These are the activations of a small network on made-up records, seen along a few directions, one row for each record.
Each row is followed by the record's values for the fields VOVUR, BUDOK, DAGUV.
Other fields move the rows too, some of them a lot.
In the rows, zero is written as 128.
[169 103  93 133 144  79  76 100 153 139 168 181 140 156  87  70  66 138
 149 146 117 110 118 145 112 148 161 124 119 102  96 158 118  83  80 151
  85  75 107 105 152 124 181  95 116 128  73 144 144 114  96 119 183 108
 118 125 159 114  99 138  90  92 115 177 143 192 104  90 167 117 118 177]
VOVUR is guleb, BUDOK is rifut, DAGUV is tik
[116  81 139 144 103 171 145 150 129 141 166 139 146 152 164 129 101 126
 128 135 151 130  90 124 110 122 172 148 117 144 180 118  99 148 147 146
  85 116 131 139 183 131 124 128 141 151 124 126 114 115 115 151 155 112
 138 189 161 138 167 137 115 153  73 110 131 130 157 109 114 160 128 139]
VOVUR is fibo, BUDOK is fumag, DAGUV is mado
[106  66 134 153 112 167 145 138 142 140 184 133 143 162 163 123  87 123
 117 124 159 127  89 130 104 131 171 149 126 131 176 107 112 156 145 138
  90 116 130 139 184 118 130 127 144 136 120 119 111 124 109 155 165  99
 143 184 165 127 161 136 107 150  77 116 123 136 162  89 112 156 120 128]
VOVUR is fibo, BUDOK is fumag, DAGUV is bovig
[173 137  90 100 166  63 106  90 112 166 116 176 114 115  76 104 156 146
 133 160 119 110 171 118 132 166  90 151 124  82  68 151 134  77  78 124
 151  93  85 106  63 125 161  81 114 152 101 165 149 104 111 122 115 124
 111  71 134 108  83 113 103  88 139 202 135 121  83 161 162 101 124 142]
VOVUR is vir, BUDOK is fumag, DAGUV is mado
[111 143 153 124 134 157 159 135 126 106 108  85 114  96 133 168 186 102
 105 138 129 136 118 102 125  99  96 122 138 141 138 103 146 188 170 119
 163 162 151 142 111 117  91 154 122 111 159 116 115 143 134 141 103 147
 144 134 118 124 139 129 186 164 140  92 100 103 152 145  97 124 129 113]
VOVUR is defa, BUDOK is fumag, DAGUV is vigot
[168 134  84 127 165  73  67  83 140 154 144 163 122 118  85  87 122 138
 143 144 112 124 146 120 122 149 119 120  98  98  72 167 131  71  75 143
 120  90 101 103 116 122 158  91 111 118  83 158 143 115 110 109 143 133
 117  69 141 120  80 133  97  92 116 189 133 161 100 124 163 112 113 146]
VOVUR is rol, BUDOK is rifut, DAGUV is tik
[151 127 127  97 136  90 112 125 128 127 123 139 122 132 119  87 126 125
 133 162 105 106 145 126 126 141 118 114 135 116  99 132 106 103 129 126
 123 114 119 115 115 113 137 120 101 121  97 125 123 145 116 119 154 125
 128 127 114 100  97 126 130 109 139 153 133 143 101 118 135 121 153 143]
VOVUR is defa, BUDOK is rifut, DAGUV is mado
[101 126 162 118 123 174 172 146 106  99 102  78 134 114 159 145 138 110
 122 123 128 120 126 128 140 118 117 115 142 142 163  91 117 164 173  95
 144 164 138 139 120 128  90 167 119 118 146 103  96 145 148 124 114 117
 149 148  95 140 131 126 151 145 127  69 114  86 148 136  94 144 142 107]
VOVUR is defa, BUDOK is fif, DAGUV is fel
[196 159  89  97 155  62  87  80 119 150  84 172 124 105  50 116 154 156
 141 151 107 126 177 124 142 157  88 119 113  84  52 166 129  55  74 122
 157 110  82 103  48 135 150 104 120 142 113 170 160 106 116  97 113 132
 110  64 117 120  75 101 110  84 160 187 149 142  71 177 166 106 126 133]
VOVUR is vir, BUDOK is fif, DAGUV is tik
[126  78 118 143 107 126 130 146 130 143 167 167 127 163 147  82  36 118
 150 113 120  94  99 155 123 167 168 119 138 116 155 132 104 128 124 137
  70  91 144 130 177 130 157 114 112 128  95  95 128 137 129 116 174  99
 107 177 136 136 137 125  99 123  74 126 139 145 149  97 144 145 124 180]
VOVUR is guleb, BUDOK is rifut, DAGUV is fel
[139 160 125 109 151  90 114 105 129 118  85  87 111  96 102 115 186 119
 121 147 115 119 170 115 132 123  66 108 139 122  71 123 126 128 132 118
 178 155 126 112  79 114 105 143 100 111 138 124 109 153 119 124  99 143
 133  76  97 112  98 137 161 128 171 142 110 123 104 147 121 102 147 117]
VOVUR is defa, BUDOK is rifut, DAGUV is kasil
[139 169 114 110 130  90 122 108 115 144  85 124 117 109 111 148 172 143
 118 135 124 141 167 126 135 128  82 139 134 116  96 140 140 101 116 122
 171 135 122 120  72 120 123 129 140 143 146 136 143 136 142 125  79 142
 118  86 100 119 103 116 132 115 172 161 134 115  93 166 122 110 130 102]
VOVUR is vir, BUDOK is dela, DAGUV is mado
[ 95 114 162 169  92 204 167 156 135 107 145  95 144 129 177 192 153 103
 111 114 156 155  79 119 110  82 155 125 132 172 193 101 132 206 181 146
 124 168 170 163 173 130  88 175 152 144 184 105 105 130 130 169 112 132
 137 188 152 162 197 146 169 182 111  57 116 119 174 122  96 150 117 109]
VOVUR is fibo, BUDOK is fumag, DAGUV is vigot
[ 94 128 158 123 144 170 170 147 107 103 109  76 120  87 162 160 193 112
  91 127 135 129 127 100 122 101 101 141 139 148 150  72 149 182 182 108
 156 179 140 143 128 126  79 161 116 132 147 116 102 138 140 152  97 131
 151 138 120 138 150 135 167 153 141  81 107  74 154 135  95 136 131  90]
VOVUR is defa, BUDOK is fumag, DAGUV is pul
[131 143 135  94 145 122 139 125 116 122 113  98 114 116 130 106 160 123
 134 144 117 108 152 125 136 135  95 121 131 126 113 108 114 128 147 109
 141 134 113 131 110 122 125 140 103 126 113 122 110 144 135 124 129 131
 147 115  99 119 110 125 139 114 144 122 120 109 116 139 121 124 159 115]
VOVUR is defa, BUDOK is rifut, DAGUV is mado
[ 99  83 139 155 103 173 154 149 135 130 166 128 144 149 170 136 103 122
 116 121 159 139  93 122 100 114 170 147 124 144 181 114 106 161 152 144
  91 123 142 141 189 129 121 129 145 147 131 119 109 123 117 153 148 112
 143 187 160 136 171 138 126 163  78 111 129 125 162 104 106 158 123 132]
VOVUR is fibo, BUDOK is fumag, DAGUV is mado
[160 132 114 120 112 101 110 129 130 139 116 162 142 149 106 137  95 143
 153 155 119 144 132 148 133 131 151 129 118 122 115 166 125  82  94 135
 123 115 127 119 110 135 148 117 144 141 133 137 163 110 127 121 135 130
 104 135 126 128 125 120 119  91 141 149 137 174 107 130 150 126 126 152]
VOVUR is guleb, BUDOK is dela, DAGUV is tik
[122 116 140 134 104 141 134 148 129 127 125 126 131 141 151 146 108 132
 123 126 120 148 106 131 124 106 157 121 129 150 162 125 135 140 142 137
 122 142 159 140 153 135 111 151 151 137 142 109 145 133 141 139 131 131
 117 163 124 142 157 121 130 127 136  96 135 149 145 118 116 141 122 121]
VOVUR is guleb, BUDOK is dela, DAGUV is pul
[140 107 105 131 118  91 113 131 139 139 164 177 128 161 124  80  62 131
 141 120 118 100 122 155 110 159 163 132 146 114 120 133 114 102 105 143
  89  88 121 114 155 129 175 109 119 140  96 122 140 126 123 121 163 114
 109 150 140 109 114 133  98 101 122 160 155 155 112  98 161 122 130 174]
VOVUR is guleb, BUDOK is rifut, DAGUV is mado
[133 101 117 130 125 104 109 127 141 134 172 171 130 168 130  82  66 136
 149 126 125 109 116 146 120 146 170 120 124 115 130 148 112 106 102 144
  86  85 124 128 165 133 172  91 126 129  89 127 145 119 114 122 174 108
 119 146 145 117 125 128  95 103 110 159 147 158 119 103 155 130 135 168]
VOVUR is guleb, BUDOK is rifut, DAGUV is mado
[108 126 132 130 108 128 144 141 134 120 141 137 134 156 138 132 102 138
 130 112 137 140 117 143 128 128 156 133 132 134 148 138 129 127 124 129
 115 120 140 134 145 139 142 118 148 132 131 118 143 126 135 125 132 124
 129 143 124 129 147 121 120 121 133 128 139 137 126 121 130 132 133 132]
VOVUR is guleb, BUDOK is dela, DAGUV is mado
[104 175 181 114 109 174 166 143 114  93  66  34 121  82 155 206 231 104
 101 130 124 162 131 104 137  72  73 102 141 172 151 100 150 196 201 110
 193 213 176 157  96 115  46 207 139 112 201 100 110 165 159 150  58 162
 147 135  77 139 151 130 207 173 190  52  96  92 145 162  74 122 140  71]
VOVUR is defa, BUDOK is dela, DAGUV is vigot
[106 168 171 114 123 163 161 138 124 101  75  44 112  89 141 187 203 109
 114 130 126 157 134 113 137  80  82 106 137 155 137 109 145 186 185 106
 191 190 174 152  89 113  72 189 131 106 189 100 118 159 157 142  81 156
 143 124  74 131 145 125 201 164 177  72  93 105 145 155  80 116 142  88]
VOVUR is defa, BUDOK is dela, DAGUV is vigot
[144 108 122 146 140 135 103 113 159 120 154 146 158 149 115 119  89 136
 136 122 150 141 107 134 114 123 171 121 109 128 126 126 111 107 117 137
 105 116 118 121 162 133 144 120 138 132 115 148 131 105  93 130 166 113
 136 140 162 134 143 137 106 128 108 129 132 164 124 101 143 156 121 152]
VOVUR is fibo, BUDOK is fif, DAGUV is tik
[137 137 146  99 149 113 117 118 108 127  98 115 117 113 111 144 181 128
 125 172 117 134 155 111 153 120 104 123 119 126  83 151 131 120 114 111
 172 141 121 124  65 114 101 115 122 100 150 141 131 118 120 139 112 127
 125  85 120 110 116 132 158 120 149 153 100 126 122 154 122 104 143 133]
VOVUR is defa, BUDOK is fumag, DAGUV is fel
[116  77 146 157  95 181 141 169 143 129 168 146 146 160 168 147  73 120
 113 129 151 141  75 125 105 104 201 141 120 154 196 112 105 154 156 144
  85 125 146 144 203 139 117 141 148 150 139 113 127 118 120 157 169 116
 119 209 172 147 184 130 120 148  71  88 133 145 173  95 114 172 114 138]
VOVUR is fibo, BUDOK is fumag, DAGUV is pul
[128 101 120 132 122 119 123 136 134 135 170 160 131 161 141  86  76 134
 151 120 123 107 117 148 124 148 165 124 127 124 142 135 112 116 112 140
  83  95 123 129 170 140 165 106 122 136  92 121 133 120 121 124 166 110
 124 152 139 128 131 132  95 106 107 140 146 143 128 107 152 134 134 162]
VOVUR is guleb, BUDOK is rifut, DAGUV is mado
[127  92 129 110 113 123 143 152 120 125 136 128 117 151 146 104  63 109
 131 139 119 102 114 140 121 154 148 118 143 110 149 116  97 127 147 115
 101 109 130 126 146 118 134 132 107 117 111 102 117 159 141 114 168 110
 125 171 112 114 120 109 121 113  97 121 129 128 142 105 123 150 144 146]
VOVUR is defa, BUDOK is rifut, DAGUV is fel
[ 96 124 136 140  97 162 156 166  99 136 116  97 124 116 173 157 121 119
 120 101 125 137 118 131 134 120 131 137 129 148 178 119 134 158 155 131
 123 146 157 137 152 136 102 165 142 136 148  96 117 154 172 129 103 137
 125 156 102 151 149 126 120 154 116  90 130  94 163 134 100 141 118 104]
VOVUR is rol, BUDOK is dela, DAGUV is fel

Here are new rows. What are their fields?
[110 124 146 118 130 138 164 145 120 118 118 121 121 115 143 135 150 116
 108 145 129 137 132 113 128 119 131 139 132 139 136 117 120 145 144 115
 131 136 132 124 118 132 106 133 116 130 130 118 118 136 133 129 120 134
 140 138 116 123 130 126 154 136 121 114 116 112 137 132 109 138 138 131]
VOVUR is defa, BUDOK is fumag, DAGUV is mado
[128 131 127 158 113 135 121 127 147 123 154 136 128 129 139 126 109 107
 137 110 121 114 100 135 120 119 136 105 141 138 145 123 134 163 148 149
 114 132 156 140 162 121 136 139 129 124 139 106 124 138 128 135 132 129
 115 150 139 133 134 144 139 146 125 109 129 139 140 114 128 122 116 146]
VOVUR is guleb, BUDOK is rifut, DAGUV is vigot
[182 145  83 108 167  40  56  65 132 165 115 176 102 123  60  91 131 145
 149 157 100  93 170 131 138 167  78 119 126  68  34 169 136  62  72 133
 172  85  93 107  49  94 168  74 122 108 116 162 156 111 104 120 131 118
  86  47 140  88  66 114 106  88 147 227 130 156  80 152 158  85 127 149]
VOVUR is vir, BUDOK is rifut, DAGUV is fel
[158 119 106 128 173  98 101  99 152 146 154 167 130 139  86 114 114 136
 134 143 142 133 123 133 125 142 148 149 110 104  90 143 140  97  81 124
 129  90 113 117 116 130 167  98 129 133 107 158 159  90  99 135 145 119
 115  97 161 121 125 130 110  92 127 165 111 161 117 119 165 116 115 172]
VOVUR is guleb, BUDOK is fumag, DAGUV is tik
[112  96 127 141 122 140 150 135 120 124 149 153 138 154 144 110  55 124
 145 101 130 107 108 156 130 152 162 128 144 116 161 112 122 133 126 115
 101 112 128 130 147 140 156 120 127 134 114 113 128 119 136 117 149  91
 123 157 124 134 130 121  97 119 106 111 138 115 139 112 140 137 121 157]
VOVUR is guleb, BUDOK is fif, DAGUV is fel
[130 133 127 107 138 108 133 127 126 121 126 121 118 122 132  93 137 117
 126 141 112 108 142 127 121 136 113 120 144 122 112 109 114 127 147 123
 120 124 126 120 127 116 133 135 101 126 101 116 110 153 128 120 144 126
 141 129 109 107 102 130 138 125 136 134 132 127 113 115 127 122 149 131]
VOVUR is defa, BUDOK is rifut, DAGUV is mado
[100  82 139 163  90 182 152 164 136 130 179 145 146 156 177 132  75 119
 119 117 161 134  84 130 102 114 193 154 122 151 196 114  97 156 150 146
  65 113 135 137 209 141 131 126 145 150 124 114 109 123 121 145 160 111
 137 202 168 140 171 139 112 156  57 104 140 126 164  97 110 169 123 139]
VOVUR is fibo, BUDOK is fumag, DAGUV is mado
[ 83 146 158 132 135 181 165 149 103  98 115  73 116  86 178 140 167 107
 117 105 127 113 135 123 125 102 102 133 143 157 164  58 144 178 189 108
 127 166 137 152 150 130 104 166 110 134 129 104  92 144 154 137 111 126
 153 150 111 143 135 139 157 150 128  68 127  72 152 128 101 139 142  93]
VOVUR is defa, BUDOK is rifut, DAGUV is pul
[108  99 148 162 101 192 149 152 140 122 153 101 140 127 173 170 136 105
 108 114 155 140  75 107 101  97 147 129 126 157 190 102 122 196 182 149
 113 157 162 149 192 123  87 161 147 135 165 116 107 136 123 164 125 130
 139 188 158 144 184 142 150 189  94  77 112 116 177 112  97 158 110 113]
VOVUR is fibo, BUDOK is fumag, DAGUV is vigot
[108 158 164  86 130 149 153 134 106 106  75  54 123 107 138 157 208 132
 109 143 127 145 150 110 148 102  75 127 129 149 132 123 131 151 167 101
 186 172 143 144  89 119  80 163 129 117 161 118 116 149 151 135  84 147
 153 113  80 130 136 119 172 146 176 101 102  94 123 158  81 115 155  76]
VOVUR is defa, BUDOK is dela, DAGUV is mado
[108 123 146 118 127 144 163 149 120 117 126 118 120 121 141 130 143 122
 108 139 133 132 130 115 131 123 135 143 130 137 135 118 118 143 141 111
 127 136 125 125 124 134 113 128 112 126 132 118 118 131 135 124 125 136
 140 136 118 125 135 129 153 128 118 115 117 103 136 129 114 132 142 127]
VOVUR is defa, BUDOK is fumag, DAGUV is mado
[ 81 149 185 158  79 237 167 172 124  96  94  27 149 100 197 231 198 111
  97  94 153 178  94 111 125  59 107 125 133 201 214  90 139 217 216 133
 156 221 187 167 179 132  38 227 164 136 218  98  93 152 152 175  70 154
 154 190 118 172 207 145 177 213 153  18 103  81 180 144  57 151 114  57]
VOVUR is fibo, BUDOK is dela, DAGUV is vigot
[173 118  81 134 158  75  68  89 151 156 158 170 127 125  91  75  97 131
 146 147 116 114 131 128 108 152 131 120 106  97  75 159 127  79  84 149
 110  85 112 101 132 111 166  90 112 120  77 150 139 123 105 110 156 130
 113  94 147 118  86 139 102 100 107 186 131 179 105 104 158 121 114 163]
VOVUR is rol, BUDOK is rifut, DAGUV is tik
[102  98 157 135  68 170 156 169 114 125 118  88 144 154 178 171  96 119
 124 122 140 160 107 146 123 115 155 121 137 157 186 134 105 158 156 130
 123 156 175 147 162 124  94 170 154 132 178  88 117 149 144 145 126 121
 125 197 107 142 184 122 139 163 117  88 126 133 163 119  91 147 133 124]
VOVUR is fibo, BUDOK is dela, DAGUV is fel
